A small network was shown many inputs. Here are its activations along a few directions, one row for each input.
Each table varies a few parts of the input and shows all the possible inputs, shuffled.
A made-up example of a description, with smaller parts first: one of 2 separate values, together with either a single point or one of 11 places along a line or (one of 5 places around a ring, together with one of 6 places along a line).
Shared parts are said once, and a part with two or three values counts as separate values.
In the rows, zero is written as 128.

Other details of the inputs shift rows strongly along two fixed directions, in all tables alike. That doesn't count.

A family of inputs:
r1: [ 75 142 137  92 124  77 151 157 152 123 112]
r2: [114 101 110 201 102 130 134 115 124 158  84]
r3: [158  86  99  65 162 150  94 152 143 125 138]
r4: [ 92 166 123 124 124  74 152 160 143 116 124]
r5: [ 77 146 116 111 139  62 167 163 135 121 107]
r6: [117 142 134 222 100 140 115  86 103 173  81]
r7: [101 168 141 154 118  99 150 125 131 121 130]
r8: [ 72 137  94 151 108  91 121 152 127 168  61]
r9: [159 103  95  62 155 141  85 169 170 121 149]
r10: [127 123 132 102 116 126 134 136 129 122 129]
r11: [159 103  99  67 144 153  90 153 155 114 145]
r12: [135  95  82 148 118 143 110 126 157 169  85]
r13: [100 154 168 142 110 112 136 113 101 120 119]
r14: [148 143 165 175 102 136 159  86 102 122 138]
r15: [116 132 118 119 132 103 151 139 117 118 120]
r16: [128 130 123 112 129 129 129 123 152 113 137]
r17: [ 76 154 139 101 128  67 149 168 149 132 115]
r18: [132 164 158 179 102 138 135  85  90 111 133]
r19: [202 102 133 155 149 179 120  89 115 131 159]
r20: [172 104 150 136 115 201 120  87 112 125 154]
r21: [143 145 161 186 129 139 132  84  87 132 135]
r22: [ 88 144 117 105 137  70 145 166 116 121 107]
r23: [ 74 116  94 167 106  89 120 164 122 157  68]
r24: [162  92  81  57 149 145 108 160 179 118 152]
r25: [ 91 138 135 120 142 117 132 132 112 126 119]
r26: [ 91 160 142 124 119  71 159 161 132 127 119]
r27: [102 138 152 132 116 125 150 120 129 127 129]
r28: [111 130 143 106 116 122 139 134 126 120 122]
r29: [184  88 100 190 119 193  93  86 134 177 109]
r30: [126 142 155 184 125 127 159  74  96 123 130]
r31: [167 101  96  71 154 150  95 156 178 122 153]
r32: [115 145 121 121 116 119 143 133 128 110 130]
r33: [ 53 133  84 135 106  76 136 164 144 163  51]
r34: [182 100 141 154 152 196 112  80 118 136 162]
r35: [152  97  90  70 148 161 110 151 177 120 153]
r36: [105 143 135 109 127  94 144 159 141 133 128]
r37: [145  82  92  63 160 160 110 152 152 125 138]
r38: [123 144 114 117 122 102 149 142 144 111 133]
r39: [121 130 148 146 131 135 140  92 102 115 125]
r40: [144 102 100  59 130 136 123 172 152 127 137]
r41: [122 148 149 162 108 157 139  84 109 108 135]
r42: [126 148 174 163 104 155 132  90  91 125 134]
r43: [100 163 151 159 122 123 140 111 131 121 135]
r44: [146 109  84  70 143 132 122 166 175 118 146]
r45: [147 113  92  62 154 127  92 177 169 122 144]
r46: [158  88  86  66 156 141 115 156 150 124 137]
r47: [195 113 134 138 126 191  98  88 112 115 159]
r48: [143 161 159 184 112 144 128  86  99 120 143]
r49: [119 142 143 155 137 108 146 113 116 133 128]
r50: [125 115 125 114 146 124 135 121 138 124 129]
r51: [204 107 130 141 139 191 103  87 135 122 169]
r52: [141 151 133 142 122 123 125 128 119 117 142]
r53: [114 125 130  99 125 106 143 145 145 126 127]
r54: [206 103 142 131 120 195 104  94 105 130 159]
r55: [126 165 156 181  98 126 158  85  91 104 132]
r56: [165  85  90  63 163 149  93 158 144 129 142]
r57: [153  96  99  61 139 135 124 170 167 132 145]
r58: [128 162 167 182 116 154 126  84 104 120 143]
r59: [163  93 105  56 149 138  93 176 159 138 149]
r60: [ 72 140 120 103 137  77 153 152 125 119 106]
r61: [ 69 169 111  92 123  55 146 186 138 108 105]
r62: [135 129 150 150 145 134 130  96 119 129 136]
r63: [ 71 115  93 170 114  76 129 166 146 165  71]
r64: [116 151 160 143 109 120 134 116  99 125 126]
r65: [115 137 135 130 146 111 127 135 116 133 128]
r66: [202  95 141 145 153 196  93  81 109 131 159]
r67: [ 87 152 149 109 127  88 131 158 133 130 118]
r68: [194  63  99 194 120 198  76 100 120 166 118]
r69: [ 55 143 123 107 146  75 158 151 142 125 108]
r70: [104 107 109 197  96 127 130 118 113 150  77]
r71: [184  83  96  60 135 156 113 161 151 120 148]
r72: [132 156 161 154 112 114 139 124 101 129 135]
r73: [123 163 182 182 104 121 142  96  88 132 135]
r74: [146 102 115  63 147 132 107 167 173 133 142]
r75: [187 110 135 136 128 207  95  87 116 117 161]
r76: [ 89 148 121 111 144  65 141 172 126 129 112]
r77: [ 80 151 144 111 128  96 144 157 145 133 124]
r78: [122 140 148 158 140 116 141 105 115 130 129]
r79: [117 145 165 187 124 125 159  71  93 124 130]
r80: [112 129 130 118 153 123 118 136 127 133 130]
r81: [111 158 159 168 105 134 144  81 102 104 129]
r82: [111 155 151 132 107  98 146 141 104 122 118]
r83: [180 114 131 141 120 190 115  82 116 111 156]
r84: [128 128 139 104 132 137 113 145 136 135 139]
r85: [116 144 144 151 127 114 137 112  92 125 120]
Description of these inputs: one of 5 places around a ring, together with either one of 2 separate values or (one of 3 separate values, together with one of 5 places along a line).
Changing only the place on the ring of 5 turns r13 into r1. The same change can be made to r42. Which row results?
> r27
Changing only the place on the ring of 5 turns r72 into r71. The same change can be made to r76. Which row results?
> r15
Changing only the place on the ring of 5 turns r64 into r17. The same change can be made to r23. Which row results?
> r63
Change only the choice among 2 separate values in r6. List by row number the other rows that result.
> r68
Change only the place on the ring of 5 in r62. List by row number the other rows that result.
> r3, r39, r50, r66
Start at r61 and move only the place on the line of 5, one step at a time. The first step leads to r18. Which rows follow, in order?
> r47, r11, r75

A family of inputs:
r86: [199  91 142 135 105 207 128  74 115 111 167]
r87: [ 26 176 119  82 109  23 184 198 164 107 105]
r88: [ 61 104  72  72 166  60 132 202 154 138  84]
r89: [207 110 164 142 161 225 104  43 116 131 187]
r90: [152 110  94  52 131 131 111 192 186 120 152]
r91: [ 14 185 132  68 148  19 163 200 121 114  99]
r92: [113 146 150 227 134 118 149  74  89 134 107]
r93: [153  73  66  41 127 146  96 195 171 147 115]
r94: [ 32 184 132  78 152   7 185 197 150 114 109]
r95: [204 129 182 160 138 180 112  70  84 128 175]
r96: [ 47 145  87 105 159  29 128 214 164 140  82]
r97: [136 141 136 178  90 145 109  97 110 133 110]
r98: [153  82  48  67 135 139 107 174 186 131 123]
r99: [ 73 172 148 180  81 105 145 103  90 126  82]
r100: [ 61 137 103 108 154  35 135 205 165 156  94]
r101: [ 17 171 129  64 101  33 167 212 142 117  95]
r102: [163 108 139 173  91 168 136  74 109 132 115]
r103: [167  54  81  73 186 185  74 154 182 164 141]
r104: [ 83 184 200 170 117  99 175  90  58 125 131]
r105: [167 126 152 152  97 192 118  80  92 107 151]
r106: [208  65  84  74 123 184  68 157 171 150 139]
r107: [ 67 162 167 212 123 101 149  95  62 143  86]
r108: [207  77 105  52 131 187  77 164 170 118 168]
r109: [ 72 191 164 188  87  92 177  91 109  92 122]
r110: [141 105  76  82 121 117 111 182 181 150 126]
r111: [189 134 152 180 103 198 117  69 113 105 170]
r112: [ 80 166 151 187  90 131 143  79 119 143 105]
r113: [123 130 168 218 125 132 157  66  74 144 105]
r114: [127 177 174 177 135 115 147  89  95 111 149]
r115: [106 127  72  90 119  95 112 184 174 133 109]
r116: [149 106  85  34 134 141  80 196 179 108 141]
r117: [148 163 177 165 136 145 129  86  78 116 155]
r118: [171  61  97  91 162 168  95 158 129 164 132]
r119: [ 54 183 178 233 116  72 146  97  72 140  83]
r120: [153 167 188 184 129 134 151  77  91 123 163]
r121: [125 145 139 192  86 126 154  85 118 132 112]
r122: [202  92 130 139 109 218 114  64 115 101 170]
r123: [174 116 153 145 113 221 111  59 137 119 171]
r124: [ 59 178 175 240 116  62 185  89  86 143  87]
r125: [197 136 161 179 150 185 137  52  90 106 169]
r126: [197  73  91  42 180 170  99 144 148 110 164]
r127: [208  64 103  39 176 169 103 143 154 119 170]
r128: [174  67  65  78 127 174 100 141 159 129 125]
r129: [ 74 118 104  83 157  51 114 216 158 158  89]
Changing only one part turns r91 into r99. The same change can be made to r127. Which row results?
> r102
Changing only one part turns r100 into r90. The same change can be made to r113. Which row results?
> r86
What is each input in this table made of?
> one of 4 places along a line, together with either a single point or (one of 2 separate values, together with one of 5 places around a ring)
Change only the choice among 2 separate values in r118. List by row number the other rows that result.
> r107
Change only the choice among 2 separate values in r104. List by row number the other rows that result.
> r91
